These are the activations of a small neural network, seen along a few directions. Each row is one input.
In each table, some parts of the input vary, and every possible input appears once, in random order.
A made-up example of a description, with smaller parts first: values(3) and (point or ring(11) or (ring(5) and line(6))).
Shared parts are said once, and a part with two or three values counts as separate values.

Other details of the inputs shift rows strongly along three fixed directions, in all tables alike. That doesn't count.

Rows:
row 1: [-22   0 -61  23  14  14 -37 -47 -18  24  34  -6]
row 2: [-23  26  91 -20 -19  30  15  -7 -28  21  20  47]
row 3: [ 49 -13 -78  -4  30 -17  29 -16   7 -17 -20 -26]
row 4: [-51  38  75 -17 -44  17  -2 -22  -2  -6  10  23]
row 5: [-36  22  27   3  41  22 -57  49  12  44 -33 -27]
row 6: [-29  10 -54  19  -3  13 -39 -46 -24   5  11 -25]
row 7: [ -3  24  50 -37  -9  16   9  24  29  -2 -41   9]
row 8: [ 10  26  66 -28  -3  -5  18  46  11 -12 -27  -5]
row 9: [-18   1  21 -19  -4  29  -8  11   9  -1 -16   9]
row 10: [-25  12  34   4 -27  25 -14 -51 -63   2  20  10]
row 11: [-23   4 -30   3  10  19  -7   6  13  -2 -10 -12]
row 12: [ 51 -48 -22  14 -43 -16  10 -41  -9 -35  46  32]
row 13: [-19 -14 -23  22  17  12 -42  -3 -45   1  13 -31]
row 14: [ 14 -25 -22  -6 -18   8  13 -45 -33 -23  37  21]
row 15: [ 33  -6  -2  10 -64 -24   6 -50 -14 -34  54  30]
row 16: [-14 -15  25 -22 -31 -21  13  37   2  27 -16  -2]
row 17: [ 47 -31 -45 -36 -13 -40  83  32  50   8 -41  13]
row 18: [ -7   8 -10  14  10 -10 -26   6   8  13  17  -3]
row 19: [-46  22  61  -7 -35  14 -11 -40 -10  10  47  47]
row 20: [ 47 -29 -79   4  38 -13  11 -15  32   7  -9  -2]
row 21: [ 40   0  14  -1  -3 -45  44  24  55 -17   4  32]
row 22: [-50 -12 -58  30  24  18 -38 -30 -14   5   2 -31]
row 23: [ 82 -13  27 -21 -45 -39  57   6  42 -43  -2  39]
row 24: [-25 -25 -35  23   7  28 -25 -53 -65   3  30 -13]
row 25: [-10  33  63  -8 -21 -14  13  34  34 -14 -20   2]
row 26: [-10   9 -57   2  81  12 -16  26   7  35 -40 -43]
row 27: [  6   0  -5  10  54   3   8  72  14   3 -58 -41]
row 28: [ 33  -3   4   8  35 -15  21  31   7  11 -12  -4]
row 29: [-68  22  41   4  -3  27 -58  31 -17  10   0 -18]
row 30: [  6  18  30 -11  44  -1   1  64  20  20 -29 -15]
row 31: [ 25 -35 -14  22 -43 -30  22 -39   3 -40  50  27]
row 32: [ 34  -7 -34  21  25 -17   6   5 -14  -5 -21 -40]
Each input here is: values(2) and (point or (values(3) and line(5))).
Question: Changing only the values(2) part turns row 27 into row 24. The same change can be made to row 5. Which row results?
Answer: row 20
Question: Change only the values(3) part in row 27. List by row number the other rows that result.
Answer: row 28, row 32
Question: Change only the values(2) part in row 1. List by row number the other rows that result.
Answer: row 18

Rows:
row 33: [-12  -2 -78  34  65  -3 -38  10  16  27 -26 -56]
row 34: [ 43 -32 -26  -2 -33 -33  34 -19  10 -30  16  21]
row 35: [  0 -20 -40  17   7  -5 -17 -13  -5  13  18  -8]
row 36: [-14 -14   8  -3 -33  13   1 -45 -35   2  35  32]
row 37: [-20  -5 -11  11 -16   0 -25 -15 -13   3   6 -16]
row 38: [ 47 -20 -78  17  26 -32  24   6  35 -30 -21 -28]
row 39: [ 24  14  12 -25   8   2  45  20  34 -16 -24  18]
row 40: [-19  24  34 -28   6  17  16  34  21  15 -38   9]
row 41: [  3  21  51 -24  20  16  24  51   3   8 -35  -2]
row 42: [-34  31  17 -19  30  23 -13  32  12  18 -42 -19]
row 43: [-28  -2 -26  29  10  14 -50 -40 -26  10  40 -15]
row 44: [-38   7  30   7 -26  13 -32 -29 -27  -2  18  -7]
row 45: [-48  20  49  -1 -23  18 -35  -6 -17  23  23  17]
row 46: [ 37   5  47 -14   6 -16  26  37  14  -6  -6  21]
row 47: [ 59 -24  12   3 -46 -28  40 -23 -23 -35  36  32]
Question: Changing only one part turns row 42 into row 44. The same change can be made to row 36. Which row results?
Answer: row 34
Question: What do these inputs look like to the network?
Answer: values(3) and (point or line(4))
Question: List by row number the other rows that have the values(3) part in common with row 45.
Answer: row 33, row 35, row 43, row 46
Question: Change only the values(3) part in row 46. List by row number the other rows that result.
Answer: row 41, row 47

Rows:
row 48: [ 12  17  12 -15   7 -12  24  41  51  -1 -37   3]
row 49: [ 31 -18   5  18 -26 -12   3 -30 -33 -19  30   4]
row 50: [  6   3  17  -8 -17  -3  17 -19   9 -12  20  33]
row 51: [-17  13  61 -27 -45  12  25  -8   1 -10  12  45]
row 52: [ 19 -22 -18   0 -34  -6  16 -56 -10 -16  39  33]
row 53: [-71  26  52 -13  -9  39 -47   5 -19  20   0  -4]
row 54: [ 45 -29  -9  14 -30 -11  11 -39 -37 -29  43  17]
row 55: [-72  27  54 -10 -13  32 -47   3 -17  21  -1  -6]
row 56: [ 27 -12  35   1 -25 -11  15  -5 -18 -24  15  15]
row 57: [ 35 -17 -12  12   3  -3  10  -9 -22 -13  10  -6]
row 58: [  4 -19 -22   5 -32  -9   9 -42  -8 -16  28  17]
row 59: [ 34 -26 -20  13   8 -11   8  -7 -17   0  17  -3]
row 60: [ -3 -14 -31  27  12   8 -38 -39 -63   8  24 -29]
row 61: [ 24  -7 -71   8  43 -11  10  28  42   2 -38 -25]
row 62: [-68  29  10  -7  22  35 -38  15 -12  34 -26 -33]
row 63: [-76  26  50 -10 -13  39 -40   6 -22  18  -2  -2]
row 64: [ 14  16  59 -19  -2 -14  22  58  15   2 -20   6]
row 65: [ -1  17  40 -18 -21   1  23  -8  10  -6  16  38]
row 66: [ 38 -34  -3  15 -29 -21   9 -34 -30 -14  48  21]
row 67: [ 31 -13 -45   1  -1 -22  23  -8  28 -10  -4  -4]
row 68: [ 22   5  18  -8  37  -7  18  75  29   6 -49 -14]
row 69: [ 30 -13 -43   9  11 -24  23  -5  30 -16   0   4]
row 70: [ 22   2 -55   7  39 -22  15  27  46  -2 -29 -27]
row 71: [-43  -5 -46  24   3  10 -47 -35 -29  16  11 -35]
row 72: [  5   9  84 -18 -30   1  17   8 -24   2  17  41]
row 73: [ -2  25  39 -25  -2  -2  19  45  43  -1 -32  16]
row 74: [-44   0 -57  17  38  23 -54 -21 -21  33  -9 -50]
row 75: [ 27  -7 -34  -3  22 -13  23  10  36  -6 -24   3]
row 76: [  4  23   2 -17  37  -4  22  63  57  -2 -49  -7]
row 77: [-32   0 -72  26  46  18 -52 -18 -17  34 -10 -49]
Question: What do these inputs look like to the network?
Answer: line(5) and (values(2) or line(4))
Question: Changing only the line(5) part turns row 56 into row 60. The same change can be made to row 69. Which row results?
Answer: row 65
Question: Change only the line(4) part in row 73. List by row number the other rows that result.
Answer: row 55, row 58, row 69
Question: Change only the values(2) part in row 54. List by row number the other rows that result.
Answer: row 68
Question: A walk changes only the line(5) part. It starts at row 62 and steps to row 51. List the rest of the walk in order.
Answer: row 63, row 58, row 71
